A small network was trained on invented records. Each row is its activation on one of them, seen along a few directions.
Each row is followed by the record's values for the fields ZEM, PEZO, REKAZ, DIP, BOGUZ.
The largest differences between rows may come from other fields.
Random noise pushes rows far along 4 fixed directions. That doesn't count. These rows show it; they differ only by the noise:
[ -67  165  247  107  540 -206 -236   58  232 -260  190 -364    9  -63
 -216 -400  122   96]
[  36  196  -80 -242  327   50 -116  213  132 -448  -34 -192 -301  180
 -424 -356  -60  148]
[-194 -280   21 -531 -216  304 -179   17    1   84 -133  252  -73 -113
  103  172 -130 -159]
[-267  312  -80  314  386 -316 -117   56   -6  -50  -45 -219   72  -51
 -340  -75 -266 -176]
[-340 -325  164    0 -165   25  -43  -81   23  187  116  184  124 -151
  318  186  216 -121]
[-182   83   83   26  274 -114 -175   37   86  -78   32 -142   23  -81
 -151 -122  -64  -71]

[  71  -19 -295 -280   46  192   73 -102   40 -144 -315  -56  -90  208
 -182  110 -320 -123] -> ZEM is leli, PEZO is kapo, REKAZ is kobet, DIP is retez, BOGUZ is lek
[ -18   83  -41   23   75  -54  -94  127  -81   10 -159  -87  -82 -112
 -137  -55 -296 -130] -> ZEM is leli, PEZO is berar, REKAZ is kobet, DIP is retez, BOGUZ is menir
[ 137 -133  255  -18  -24   58 -128 -298   92  257  212 -182  196 -136
  297   23  357  259] -> ZEM is nomud, PEZO is berar, REKAZ is kobet, DIP is dizu, BOGUZ is lek
[ 117  228   86  284  428 -160  -69    5  174 -248  112 -471   47  -34
 -196 -292  200  172] -> ZEM is leli, PEZO is kapo, REKAZ is kobet, DIP is retez, BOGUZ is menir
[-189  218 -244  543   -8 -327  281  169 -250   58 -177  158  -22  -35
 -181  138 -280 -377] -> ZEM is leli, PEZO is berar, REKAZ is dob, DIP is retez, BOGUZ is menir
[  31 -363   25 -258 -306  303  101 -113   35  -51  -30  107   23   49
  308  149  205   -7] -> ZEM is leli, PEZO is berar, REKAZ is kobet, DIP is retez, BOGUZ is menir
[  42  226 -187   12   35 -106  -68  150  -93 -100  -55  -61 -187   33
 -241 -110 -272  -98] -> ZEM is leli, PEZO is berar, REKAZ is dob, DIP is dizu, BOGUZ is menir
[ -26  320   -3  318  493 -410  -63 -266   68 -170  -78 -451  192  -39
 -303   -1 -343 -268] -> ZEM is leli, PEZO is kapo, REKAZ is dob, DIP is retez, BOGUZ is menir
[ -44  303  133  284  327 -312 -347  -77   73  367  -70  -91  343 -336
 -139  -13 -434 -305] -> ZEM is leli, PEZO is kapo, REKAZ is dob, DIP is dizu, BOGUZ is lek
[ 155   54   52  592 -230 -132  148  -21  117 -159  288 -180   29  343
  179  -25  778  689] -> ZEM is leli, PEZO is kapo, REKAZ is kobet, DIP is retez, BOGUZ is menir
[ -84  -15 -150   14 -224  -15  -62  123 -138  106  -39  105 -115   23
 -113  152  -93  -73] -> ZEM is leli, PEZO is kapo, REKAZ is dob, DIP is dizu, BOGUZ is menir
[ 251   31  238 -426  164   87 -364 -316   76  208  -55 -224  332 -261
  -28   94 -380  -27] -> ZEM is nomud, PEZO is berar, REKAZ is dob, DIP is retez, BOGUZ is lek
[  56  172  116  204   86  -96  -84  -41  -45   50  100 -181  204  -73
  -12   65  -14   77] -> ZEM is nomud, PEZO is berar, REKAZ is dob, DIP is retez, BOGUZ is menir
[  80  184  104  248  324 -237  -39  175  116  -37   34 -213   26   55
 -158 -248  -44   15] -> ZEM is leli, PEZO is berar, REKAZ is dob, DIP is retez, BOGUZ is lek
[-126 -322   59   23  -72  132  131 -385    4  196  141   78  253  -33
  364  180  117 -166] -> ZEM is nomud, PEZO is berar, REKAZ is kobet, DIP is dizu, BOGUZ is lek
[ -22  324 -412  154  245 -220  295  -55 -212 -173 -311   53 -196  165
 -477  140 -580 -266] -> ZEM is nomud, PEZO is kapo, REKAZ is dob, DIP is retez, BOGUZ is lek
[ 280  159  265  102  337 -133 -188 -113  130  -42  210 -397  232   10
  -15 -197  181  345] -> ZEM is nomud, PEZO is berar, REKAZ is dob, DIP is retez, BOGUZ is lek
[ 284 -258   28 -571 -393  378  -86  -92   40 -119  -39   74 -200   77
  146  181  167  277] -> ZEM is leli, PEZO is kapo, REKAZ is dob, DIP is retez, BOGUZ is menir
[ -96  153    3  359  116 -232 -135  113 -104  261   39  105  177 -118
 -113   39 -116 -108] -> ZEM is nomud, PEZO is kapo, REKAZ is dob, DIP is dizu, BOGUZ is lek
[ -97    4 -403  250   33  -32  368   14  -41 -132 -138   57 -145  214
  -87  180  -58 -149] -> ZEM is leli, PEZO is kapo, REKAZ is kobet, DIP is retez, BOGUZ is lek
[ -51 -193  252   47  267 -105  -42 -147   84  -50  172 -217  168 -288
  110 -214   90  -22] -> ZEM is nomud, PEZO is berar, REKAZ is kobet, DIP is retez, BOGUZ is menir
[  74 -171  227    8 -125   73 -274 -234  189  138  319 -270  352 -108
  412   13  389  271] -> ZEM is leli, PEZO is berar, REKAZ is kobet, DIP is dizu, BOGUZ is menir
[ -24 -465  486 -171  401   -4   61 -263  269 -175  237  -14  104 -198
  334 -117  342 -240] -> ZEM is nomud, PEZO is kapo, REKAZ is dob, DIP is retez, BOGUZ is lek
[ -77  227 -337  180 -187  -97  -73   37 -209  172  -94 -102    0  101
 -239  250 -364  -76] -> ZEM is leli, PEZO is berar, REKAZ is kobet, DIP is dizu, BOGUZ is menir
[ 193 -151  -67 -405 -256  300 -184  -94   -2  -62  -16  -79   85  133
   84   72  101  149] -> ZEM is leli, PEZO is berar, REKAZ is kobet, DIP is dizu, BOGUZ is menir
[ 239  140  101 -272  142  134 -319  170  151   84    2 -124 -146 -127
  -68 -279 -107   92] -> ZEM is leli, PEZO is berar, REKAZ is kobet, DIP is dizu, BOGUZ is lek
[ -61   95  -30  384  419 -212  314 -106   15 -176   -7 -137  -45   87
 -126  -48   70 -182] -> ZEM is nomud, PEZO is kapo, REKAZ is kobet, DIP is retez, BOGUZ is lek
[-280 -117   72  272 -242  -88  143   10  -50  196   79  172  157  -15
  298  200   53  -66] -> ZEM is nomud, PEZO is berar, REKAZ is kobet, DIP is retez, BOGUZ is menir
[-325 -216   58  334   53 -208  210 -111 -115  269   39  317  184 -190
  159  106   40 -433] -> ZEM is nomud, PEZO is kapo, REKAZ is dob, DIP is dizu, BOGUZ is lek
[-242  -94  329  109  118  -59  -24  261    3  152  -10  287  -60 -364
  121  -57   19 -284] -> ZEM is nomud, PEZO is kapo, REKAZ is dob, DIP is retez, BOGUZ is menir
[  20   73 -223 -556 -157  347 -206  311 -155   93 -546  291 -317 -158
 -280   64 -695 -304] -> ZEM is leli, PEZO is kapo, REKAZ is kobet, DIP is retez, BOGUZ is menir
[-147 -544 -307 -220 -596  327  375  -98 -167  -70 -202  508 -159  142
  220  411  129 -142] -> ZEM is leli, PEZO is kapo, REKAZ is kobet, DIP is retez, BOGUZ is menir
[-215 -344  101   34 -298  100   68 -177 -102  119  130  257  -11  -11
  440  227  354   41] -> ZEM is nomud, PEZO is kapo, REKAZ is kobet, DIP is dizu, BOGUZ is menir
[-215  162 -165  488   80 -374  171   83 -176   49  -84   98   36 -130
 -130   96 -339 -399] -> ZEM is leli, PEZO is berar, REKAZ is dob, DIP is retez, BOGUZ is menir
[ -33  -97  177   -9   67   16   64 -103   -1   11  -32  -47  -27 -123
    5  -20   52  -61] -> ZEM is nomud, PEZO is kapo, REKAZ is dob, DIP is retez, BOGUZ is menir
[   5  137  -44  259  -27 -128   82  -27   -6  -40  190 -104   42   25
   -2 -141  130  171] -> ZEM is nomud, PEZO is berar, REKAZ is kobet, DIP is dizu, BOGUZ is menir
[   8    1  -51  -58 -258  161 -147   21 -134   76   28   15   28  118
  157  116  176  293] -> ZEM is nomud, PEZO is berar, REKAZ is kobet, DIP is dizu, BOGUZ is menir
[-112  129 -459  -54  -97  -51  182   28 -291   46 -294  219  -42  135
 -284  201 -356 -206] -> ZEM is nomud, PEZO is berar, REKAZ is dob, DIP is dizu, BOGUZ is lek
[ 125  269 -226  363   14  -91  179  157 -109 -329  169 -182 -155  327
 -119  -60  177  397] -> ZEM is nomud, PEZO is berar, REKAZ is kobet, DIP is retez, BOGUZ is menir
[ -67 -363  -42 -341 -578  292  105    0  -66  267   38  539 -167  -19
  370  320  310  112] -> ZEM is nomud, PEZO is kapo, REKAZ is dob, DIP is dizu, BOGUZ is lek
[ 221  282  -10  181  -25   55 -204  274   48  -94   81  -31 -105   79
 -188 -260  187  362] -> ZEM is leli, PEZO is kapo, REKAZ is kobet, DIP is dizu, BOGUZ is menir
[ 260   77  225  -68  453   13 -241   51  218 -173  178 -291  -13  -73
 -133 -349  299  147] -> ZEM is leli, PEZO is kapo, REKAZ is dob, DIP is dizu, BOGUZ is lek
[  33 -121  357  286  -87  -40  -96  206  191   80  337   43   49 -147
  247  -77  454  236] -> ZEM is leli, PEZO is kapo, REKAZ is dob, DIP is retez, BOGUZ is menir
[-113   89 -199  -68 -146   68  -33  454 -203  168 -246  555 -172 -106
 -128  212 -354 -172] -> ZEM is nomud, PEZO is kapo, REKAZ is dob, DIP is retez, BOGUZ is lek
[-269    3 -356  344 -236 -158  363   14 -326   88  -73  233    6   39
  -68  230  -67 -275] -> ZEM is nomud, PEZO is berar, REKAZ is dob, DIP is dizu, BOGUZ is menir
[-142 -244 -275  168   82 -214  561 -363  -87 -269  -52  -60   68  336
  -18  126   57 -174] -> ZEM is nomud, PEZO is berar, REKAZ is dob, DIP is retez, BOGUZ is lek

Which values does each new row have?
[ 261    1  100 -325   -1  141 -169   35  126 -123  -58 -148   24  -60
 -100 -150   16  173] -> ZEM is leli, PEZO is berar, REKAZ is dob, DIP is retez, BOGUZ is menir
[  43  307  -27  117  395 -186   64  133   23  -65  -58 -201  -11   70
 -326 -193 -361 -137] -> ZEM is nomud, PEZO is berar, REKAZ is dob, DIP is retez, BOGUZ is lek
[ -55    4   92  133 -269  -67 -145   46   72  185   85  134   63  -46
  139   67   71   46] -> ZEM is leli, PEZO is kapo, REKAZ is dob, DIP is dizu, BOGUZ is menir
[ 23 -91  -9  75 137 -69 194 -54 -19 -72  86 -46  99  26  84   8 212 -13] -> ZEM is nomud, PEZO is berar, REKAZ is dob, DIP is retez, BOGUZ is lek
[ 173  143 -171  -95  213  -33 -137 -267  131  -77 -107 -397   57  130
 -296  -50 -148  143] -> ZEM is leli, PEZO is kapo, REKAZ is kobet, DIP is dizu, BOGUZ is lek
[  81  264 -125  136  159  -92    1 -176   87 -210  -38 -396   80  172
 -244   30 -104  202] -> ZEM is nomud, PEZO is kapo, REKAZ is kobet, DIP is retez, BOGUZ is menir
[  33  -74 -362  -89  -96   72  415  -74  -59 -166  -60  -41  -79  262
  -38  212   47   19] -> ZEM is nomud, PEZO is berar, REKAZ is dob, DIP is retez, BOGUZ is lek
[ -21  140 -206  430  -98 -289  288  141  -60 -154   97  -51 -104  145
  -80  -65  174  163] -> ZEM is leli, PEZO is berar, REKAZ is dob, DIP is retez, BOGUZ is menir
[ 109  -85  -10 -259  103  140  139  -49  111 -360  -65  -90 -131  100
 -130 -323  -37   92] -> ZEM is nomud, PEZO is berar, REKAZ is kobet, DIP is retez, BOGUZ is menir
[ 105   54   92 -401  -39  209 -424  -15  -21  226 -130  -89   73 -360
  110  174 -412 -148] -> ZEM is leli, PEZO is berar, REKAZ is kobet, DIP is retez, BOGUZ is menir
[ 236   81  -78  -73  142   12 -101   96   79  -97  -19 -216 -106   20
 -159 -224  -19  279] -> ZEM is leli, PEZO is berar, REKAZ is kobet, DIP is retez, BOGUZ is lek
[-176  146   40  355  172 -119   32  289  -40    1  -37  195  -44 -241
 -102 -116   44  -60] -> ZEM is nomud, PEZO is kapo, REKAZ is kobet, DIP is retez, BOGUZ is menir
[ -24  -21  -74 -299    5  207 -150   25 -164   70 -297  151   75 -236
 -155  118 -522 -272] -> ZEM is nomud, PEZO is berar, REKAZ is kobet, DIP is retez, BOGUZ is menir
[  54 -256   76  -94  -38  173   63 -118   85 -236   82   62  -94   87
  105  -90  320  -31] -> ZEM is leli, PEZO is kapo, REKAZ is kobet, DIP is dizu, BOGUZ is menir
[-100 -150  -51   28 -312  169  136   40  -68   94    2  358  -38  -91
  115  169  -47  -11] -> ZEM is nomud, PEZO is kapo, REKAZ is kobet, DIP is retez, BOGUZ is menir
[  64   82  -10 -253  -88  217  -89  260   21  -91  -95   68 -279  116
 -194 -191  -20  108] -> ZEM is nomud, PEZO is kapo, REKAZ is kobet, DIP is dizu, BOGUZ is menir
[ 384   84   76 -603  129  345 -131  118   68 -348  -31 -252 -270   77
 -208 -251   18  302] -> ZEM is nomud, PEZO is berar, REKAZ is dob, DIP is retez, BOGUZ is menir
[  51   78 -119  -31 -143   97   46  208   -8  -31 -137   26 -195   80
  -81  -60 -114   48] -> ZEM is leli, PEZO is berar, REKAZ is kobet, DIP is retez, BOGUZ is menir
[ 236  116   94 -471   54  151 -531   75   16   21 -108  -61   -6 -234
 -220 -114 -397  -74] -> ZEM is leli, PEZO is berar, REKAZ is dob, DIP is dizu, BOGUZ is menir
[ -94   -6  442  -81  440 -201 -237  223  226   39   62  135  -40 -393
   68 -315  -29 -141] -> ZEM is nomud, PEZO is kapo, REKAZ is dob, DIP is retez, BOGUZ is lek
[  69  218 -392 -251  -78   51  215  -49 -250 -236 -425   95 -179  231
 -384  110 -587 -223] -> ZEM is nomud, PEZO is berar, REKAZ is dob, DIP is retez, BOGUZ is menir
[-117 -185   88   30  -88   49   99 -172 -110   75  -68  223   16 -167
  161  187  -96 -226] -> ZEM is nomud, PEZO is kapo, REKAZ is kobet, DIP is retez, BOGUZ is menir
[ 139  181  242  114  140 -215 -189 -430  106   21  193 -479  347   38
   50  -74   81  203] -> ZEM is nomud, PEZO is berar, REKAZ is dob, DIP is dizu, BOGUZ is menir
